-21.5	1.0	65.3	2.6 >> 2.6
69.3	-48.8	27.0	-42.9	78.4	14.4	-58.5 >> -58.5
-54.9	51.4	-9.8	-74.6 >> -74.6
9.5	31.8	-23.3	-69.5 >> -69.5
-8.5	-38.3	68.7	20.0 >> 20.0
60.9	-27.7	-46.1	16.9	10.2 >> 10.2
---
[[  2.0 -59.4  29.6  47.1 -28.1 -73.2]
 [-23.6  17.5 -45.9   0.0  11.0  22.0]
 [ 11.1  -5.0  29.7  31.9  -0.6 -19.8]] yields 0.0

[[  7.3  43.4 -36.7   0.1  -2.5]
 [-16.5  34.9 -14.5 -66.9  16.1]
 [-18.9  53.7 -47.5  36.5   1.6]] yields -14.5

[[-17.8 -34.3  60.6  27.5  22.6]
 [-36.8  48.2 -41.4   0.4   0.6]
 [-32.7 -18.0  52.9  56.7  57.4]] yields -41.4

[[  2.0  17.3  29.7   3.4  -0.9   2.5]
 [  9.7 -19.9   2.3  24.6 -11.4  -9.7]
 [ 13.1  15.9 -72.8  15.4  21.2  25.9]] yields 24.6

[[ 61.4  10.6 -29.2  -4.6]
 [ 57.6   6.0  35.2  16.7]
 [ 35.7 -21.9   7.9  -2.0]] yields 6.0

[[-30.0  49.3  31.2  59.3  12.2]
 [ -0.4  72.1  41.1  29.9   6.3]
 [ -0.8  72.7  42.6  29.4   5.3]] yields 41.1
---
69.1	1.0	0.1	63.7	62.0	7.8	-7.6 gives -7.6, 69.1

-2.0	-6.9	-63.6	-29.1	-32.4	4.7
10.5	37.6	-31.0	-24.0	26.5	-50.2
gives 4.7, 10.5

9.9	-12.8	-22.9	-2.7	-8.2	-10.3	-8.0
19.6	64.6	-54.2	6.6	-35.8	-45.6	43.8
gives -8.0, 19.6

-28.2	9.8	32.2	-71.7	-50.5 gives -50.5, -28.2

-35.1	-77.8	3.3	67.5 gives 67.5, -35.1

4.4	2.4	-2.5	-2.0	2.6	-1.9
17.7	10.8	-8.7	-9.5	10.9	-11.5
20.7	-62.3	-0.1	58.5	31.1	-3.6
gives -1.9, 20.7
---
[ 0.12  0.03 -0.03  0.08 -0.11  0.11  0.00] -> 0.12
[  16.269  122.967  -85.458   93.986 -187.947  -29.552   86.668] -> 16.269
[-11.0  11.5 -12.4 -13.2] -> -11.0
[ 10.17 -14.70   7.17  14.47  -1.38  -7.76  16.92] -> 10.17
[-133.0 -159.8   55.6   36.7  -22.2  108.1  -36.0] -> -133.0
[-111.717  -91.081   89.406  -52.204   56.435  -31.185  136.368] -> -111.717
---
[[-116.08  213.94  -91.74   37.55 -162.23 -219.04]
 [-111.59   34.61  -85.51  -40.05  -59.87 -113.75]
 [-106.57  112.20  -86.21  -15.37  -97.46 -161.59]] ans = -113.75

[[ 1.303  0.395  1.954  1.703  1.506]
 [ 0.373 -1.653 -0.331 -1.015  0.324]
 [ 0.293 -0.356  0.517  0.304  0.439]] ans = 0.324

[[ -7.7  -6.6   8.4 -14.1   7.8  -9.3  18.3]
 [  5.1   4.2  -9.6  10.6  -9.1   7.1 -17.6]
 [ -7.5  -6.6  10.5 -14.2  10.0 -11.1  16.9]] ans = -17.6

[[-0.11 -0.23 -0.13 -0.21  0.17 -0.05  0.07]
 [-0.02 -0.13 -0.08 -0.13  0.06 -0.09 -0.06]
 [-0.08 -0.19 -0.12 -0.18  0.14 -0.06  0.03]] ans = -0.06

[[ -27.36    4.77  -45.41  -68.13   -9.30]
 [ -85.03  229.14 -154.83 -103.96 -157.67]
 [ -59.67 -166.29  -62.28    1.04   76.01]] ans = -157.67

[[  8.03   0.76   0.30  -2.57 -12.49  -0.96]
 [  1.97 -14.87   3.38  -9.36 -20.70  -4.96]
 [  0.68  -6.35  -6.49  -5.35  24.04  -7.35]] ans = -4.96
